These are the activations of a small network on made-up records, seen along a few directions, one row for each record.
After each row come some of the record's fields: J, P, T, L, W, V, K, U.
Not every record has every field; a missing one is written none.
The largest differences between rows may come from other fields.
(in the rows, 500 means zero)
Random noise pushes rows far along 11 fixed directions. That doesn't count. These rows show it; they differ only by the noise:
[264 713 667 525 204 330 430 746 591 466 561 697 475 607 576 279 588 594
 782 576 520 458 659 544 576 389 555]
[253 323 631 469 375 545 460 532 625 284 344 409 640 487 531 446 581 672
 434 568 437 777 495 499 605 387 371]
[451 478 383 641 326 457 581 496 541 430 477 631 380 355 657 488 468 406
 628 624 411 478 426 475 455 665 638]
[306 481 393 590 402 586 548 489 398 617 525 518 477 349 521 428 462 424
 502 430 473 393 420 465 461 566 531]
[714 575 435 438 681 543 503 429 462 522 449 446 573 432 520 520 432 326
 370 492 578 328 726 444 300 686 503]
[422 215 419 297 738 677 451 457 495 505 404 203 462 454 405 617 346 506
 404 254 565 615 169 553 534 413 344]
[739 450 345 721 589 287 513 402 601 192 585 409 350 329 604 675 338 609
 514 739 595 570 541 471 503 583 486]
[542 403 475 602 529 523 640 312 518 524 313 383 657 395 680 595 514 226
 213 449 364 445 651 484 272 680 468]
[458 590 365 400 588 619 416 506 493 469 412 474 503 513 517 327 368 552
 488 686 533 564 442 252 492 432 522]
[375 431 476 421 686 470 668 365 425 641 483 257 537 468 531 535 331 464
 428 265 567 383 308 670 405 542 394]
[371 573 750 537 663 249 404 601 726 564 293 238 617 799 676 466 414 493
 314 341 541 579 638 612 432  73 308]
[360 531 571 507 548 476 558 586 478 587 385 552 496 503 573 394 388 432
 605 532 555 312 411 506 375 573 646]
[237 482 761 608 389 470 523 686 502 663 336 600 604 519 583 413 566 315
 529 374 485 251 606 591 339 534 622]

[392 282 654 334 675 537 470 582 617 581 197 341 491 652 616 591 412 351
 475 386 446 514 196 444 404 373 572]  (J j2; P p2; T t2; L l2; W w1; V none; K k1; U u1)
[686 543 245 521 663 611 652 230 320 424 646 458 547 169 416 448 373 649
 314 594 596 515 596 592 429 821 467]  (J j1; P none; T t3; L none; W w1; V none; K k1; U none)
[591 532 629 250 541 304 633 405 359 359 807 241 563 627 346 751 566 672
 761 498 655 266 537 451 604 564 333]  (J j3; P none; T t2; L l1; W w1; V none; K k2; U none)
[506 463 482 451 527 559 618 367 459 555 346 596 501 531 572 471 468 179
 566 449 440 430 385 390 371 723 522]  (J j2; P p2; T t4; L none; W w2; V v2; K none; U u2)
[549 580 671 473 698 349 568 446 510 481 334 373 665 719 588 501 469 520
 410 563 513 414 609 422 380 441 427]  (J j1; P none; T t1; L none; W w1; V none; K k2; U none)
[545 503 628 409 657 557 391 580 483 397 482 482 530 529 368 470 474 468
 496 409 637 494 613 604 510 521 433]  (J j3; P none; T t4; L none; W w2; V v2; K none; U none)
[163 538 663 692 429 312 674 451 432 472 569 483 522 542 576 406 431 733
 626 684 522 441 314 588 606 451 539]  (J j2; P p3; T t2; L l1; W w2; V v1; K none; U u3)
[442 483 510 660 666 412 548 422 531 429 386 371 566 452 585 453 347 609
 330 576 569 577 506 551 450 441 435]  (J j3; P none; T t4; L none; W w1; V none; K none; U none)
[273 436 714 388 432 697 403 665 420 543 385 598 648 568 325 404 629 490
 590 434 529 425 533 343 522 477 486]  (J j1; P none; T t3; L none; W w2; V v2; K none; U none)
[768 643 383 797 748 316 451 655 701 573 316 730 283 286 655 411 234 603
 557 549 669 451 525 792 281 579 696]  (J j1; P none; T t2; L l3; W w1; V none; K none; U none)
[436 543 563 847 596 294 643 480 430 594 562 466 539 324 527 498 377 627
 443 548 678 228 594 673 381 594 606]  (J j3; P none; T t3; L none; W w1; V none; K k1; U none)
[537 451 486 527 486 766 401 579 487 370 349 780 499 413 377 362 558 430
 468 687 482 689 514 406 522 619 607]  (J j2; P p3; T t2; L l1; W w2; V v2; K none; U u1)
[384 351 732 598 659 483 486 651 382 504 476 439 609 343 336 550 462 673
 471 404 722 251 575 600 416 587 505]  (J j1; P none; T t1; L none; W w1; V none; K none; U none)
[590 494 516 539 254 696 474 556 414 485 603 719 610 260 374 476 734 414
 360 561 420 388 804 548 464 803 657]  (J j2; P p3; T t2; L l1; W w2; V v1; K none; U u1)
[320 397 426 440 392 652 372 562 499 637 509 371 419 706 498 526 500 377
 362 426 289 703 139 396 671 123 514]  (J j2; P p3; T t2; L l1; W w2; V v1; K none; U u1)
[445 354 656 500 411 593 309 629 540 240 468 475 526 507 428 536 610 581
 504 671 471 594 607 299 584 450 508]  (J j1; P none; T t1; L none; W w2; V v1; K none; U none)
[554 173 740 279 381 530 311 721 586 405 492 502 425 691 336 801 706 366
 730 283 464 535 404 521 652 384 474]  (J j1; P none; T t3; L none; W w1; V none; K k1; U none)
[419 607 615 283 147 523 552 592 501 535 461 715 483 688 689 436 696 172
 773 567 266 432 517 346 443 661 717]  (J j2; P p2; T t2; L l2; W w1; V none; K k1; U u1)
[534 712 341 693 478 201 667 401 636 533 483 479 335 516 828 447 323 419
 514 562 411 556 454 625 410 449 536]  (J j3; P none; T t3; L none; W w1; V none; K k1; U none)
[620 556 417 471 696 566 411 541 421 594 593 474 474 340 363 472 437 564
 422 425 677 355 599 507 446 532 525]  (J j2; P p3; T t2; L l2; W w1; V none; K k1; U u1)
[467 368 572 583 730 311 613 565 660 504 317 536 370 525 526 544 324 730
 619 496 625 550 126 793 528 466 594]  (J j2; P p3; T t2; L l1; W w1; V none; K k2; U u1)
[167 515 680 449 456 389 673 304 343 283 654 275 722 512 408 418 521 788
 565 481 607 578 514 481 656 453 144]  (J j3; P none; T t1; L none; W w2; V v2; K none; U none)
[432 533 529 405 653 711 362 532 396 446 344 499 613 624 484 322 427 375
 389 757 518 504 463 109 453 461 648]  (J j2; P p2; T t4; L none; W w1; V none; K k1; U u3)
[326 478 372 485 540 437 536 410 611 354 494 336 373 558 620 472 289 705
 566 638 473 813 141 372 629 259 381]  (J j2; P p3; T t2; L l3; W w2; V v2; K none; U u1)
[638 744 473 595 734 213 519 601 596 375 551 594 314 515 566 399 192 814
 708 842 726 461 379 559 470 466 704]  (J j2; P p3; T t2; L l3; W w1; V none; K none; U u1)
[634 454 520 477 461 592 388 517 694 258 296 642 624 459 487 369 599 629
 310 691 454 814 687 588 534 566 543]  (J j1; P none; T t4; L none; W w2; V v1; K none; U none)
[649 353 521 458 319 579 482 462 488 392 512 556 523 417 433 679 687 334
 430 492 393 530 609 463 522 710 486]  (J j2; P p2; T t2; L l1; W w2; V v1; K none; U u2)
[816 650 293 471 421 496 428 478 503 553 795 566 416 357 443 578 612 365
 485 327 521 428 799 635 474 666 415]  (J j2; P p2; T t2; L l1; W w1; V none; K k1; U u1)
[529 613 584 527 346 623 198 656 490 635 479 585 654 569 469 457 761 303
 334 419 404 459 938 218 489 295 450]  (J j2; P p2; T t2; L l2; W w1; V none; K k1; U u1)
[562 478 605 249 647 446 475 518 469 456 603 308 537 681 374 621 443 622
 556 458 607 466 451 526 585 412 428]  (J j1; P none; T t3; L none; W w1; V none; K none; U none)
[660 554 570 739 665 236 408 602 586 532 447 439 424 628 587 661 451 418
 499 448 589 327 644 431 392 329 457]  (J j1; P none; T t1; L none; W w1; V none; K k2; U none)
[350 322 363 558 234 735 430 510 374 459 678 556 424 292 390 572 632 420
 501 438 402 572 431 396 624 561 535]  (J j2; P p3; T t3; L none; W w1; V none; K k1; U u1)
[656 456 420 639 473 491 398 626 570 398 418 688 330 362 503 587 478 492
 625 591 521 545 481 486 493 541 617]  (J j3; P none; T t2; L l3; W w1; V none; K none; U none)
[343 539 690 491 373 468 563 524 569 545 411 539 604 578 614 447 611 404
 547 365 444 473 630 579 405 515 417]  (J j2; P p3; T t2; L l3; W w2; V v2; K none; U u1)
[466 585 499 874 649 686 244 709 630 728  99 681 570 468 636 233 403 220
 154 628 419 512 725 252 271 270 702]  (J j1; P none; T t3; L none; W w2; V v2; K none; U none)
[451 293 484 542 615 641 342 552 611 445 298 432 516 531 470 533 484 582
 293 587 459 752 390 379 590 224 459]  (J j2; P p4; T t2; L l1; W w1; V none; K k1; U u3)
[359 343 518 373 431 642 336 589 554 440 413 485 604 428 330 468 637 795
 511 434 546 743 450 497 655 347 302]  (J j2; P p2; T t2; L l3; W w1; V none; K k1; U u2)
[477 222 639 495 530 693 297 757 593 440 223 651 447 462 456 558 560 351
 571 488 488 575 354 465 457 508 655]  (J j2; P p2; T t2; L l3; W w1; V none; K k1; U u1)
[412 405 726 581 582 515 446 656 518 499 265 581 610 600 466 472 531 496
 483 555 541 432 514 479 428 507 630]  (J j1; P none; T t4; L none; W w1; V none; K k2; U none)

Which values does each new row have?
[471 491 389 700 353 330 801 230 495 394 659 462 449 361 658 545 460 527
 492 603 402 525 375 603 516 659 442]  (J j2; P p3; T t2; L l1; W w2; V v2; K none; U u1)
[505 320 434 900 337 615 337 606 628 670 214 591 505 374 623 656 675 187
 236 294 271 568 632 358 372 364 486]  (J j1; P none; T t2; L l3; W w1; V none; K k2; U none)
[544 515 393 582 327 658 489 512 495 433 405 752 462 379 547 424 634 410
 520 663 388 577 563 348 477 685 670]  (J j2; P p3; T t2; L l2; W w1; V none; K k2; U u1)
[453 495 688 563 395 669 562 423 439 336 276 740 826 496 450 252 666 487
 345 819 421 554 771 319 439 710 566]  (J j1; P none; T t4; L none; W w2; V v2; K none; U none)
[376 440 577 641 333 394 638 493 350 429 786 608 450 372 357 521 525 580
 719 447 606 327 438 666 619 692 510]  (J j1; P none; T t4; L none; W w2; V v2; K none; U none)
[712 366 219 484 537 559 458 438 587 308 457 519 300 309 524 589 449 460
 540 499 510 686 377 509 515 613 439]  (J j3; P none; T t1; L none; W w1; V none; K k1; U none)
[327 322 716 639 561 360 816 323 420 485 302 384 695 536 630 630 496 387
 449 511 446 312 374 567 350 701 538]  (J j3; P none; T t4; L none; W w1; V none; K k2; U none)
[284 513 455 391 638 421 583 441 341 351 683 347 447 460 317 415 342 967
 748 529 753 521 173 536 710 438 324]  (J j3; P none; T t1; L none; W w1; V none; K k2; U none)
[558 332 629 229 321 477 563 506 388 377 725 422 495 608 377 778 658 405
 804 500 484 319 417 376 599 681 571]  (J j1; P none; T t3; L none; W w1; V none; K k1; U none)
[553 701 418 538 237 644 275 639 432 561 703 771 461 383 379 366 669 443
 516 466 501 444 841 397 599 541 498]  (J j2; P p2; T t2; L l1; W w2; V v1; K none; U u1)
[208 183 766 529 342 451 633 519 678 454 181 435 601 606 680 617 646 344
 479 293 265 640 301 715 488 476 480]  (J j3; P none; T t4; L none; W w1; V none; K k2; U none)
[349 556 590 595 533 514 358 707 420 505 580 528 535 445 354 341 467 768
 558 609 670 407 591 442 549 366 497]  (J j1; P none; T t1; L none; W w1; V none; K k1; U none)
[534 296 481 652 440 530 612 387 432 320 564 514 534 246 511 663 542 563
 486 611 520 484 524 492 481 747 516]  (J j2; P p3; T t2; L l3; W w1; V none; K k1; U u1)
[726 569 172 228 682 823 389 363 395 556 532 453 462 429 360 422 457 498
 422 480 508 605 427 256 531 529 420]  (J j2; P p3; T t2; L l2; W w1; V none; K k2; U u1)
[521 519 534 649 355 434 431 531 451 509 597 566 453 523 452 564 573 351
 494 451 494 389 626 479 539 470 491]  (J j3; P none; T t4; L none; W w2; V v1; K none; U none)
[241 496 584 856 452 413 566 533 391 675 538 538 539 449 473 411 476 573
 410 498 554 376 517 590 491 385 570]  (J j1; P none; T t3; L none; W w1; V none; K k1; U none)
[551 539 547 350 457 311 674 459 443 422 738 420 439 496 496 600 462 603
 759 537 574 319 467 581 508 684 542]  (J j1; P none; T t3; L none; W w1; V none; K k1; U none)
[510 481 367 585 303 522 379 636 565 431 551 714 231 489 544 547 505 398
 754 672 356 614 267 372 614 510 713]  (J j2; P p2; T t2; L l1; W w2; V v1; K none; U u1)
[513 520 475 393 242 469 399 481 586 447 652 378 477 637 565 601 668 412
 455 361 320 683 665 455 620 300 325]  (J j1; P none; T t3; L none; W w1; V none; K k1; U none)
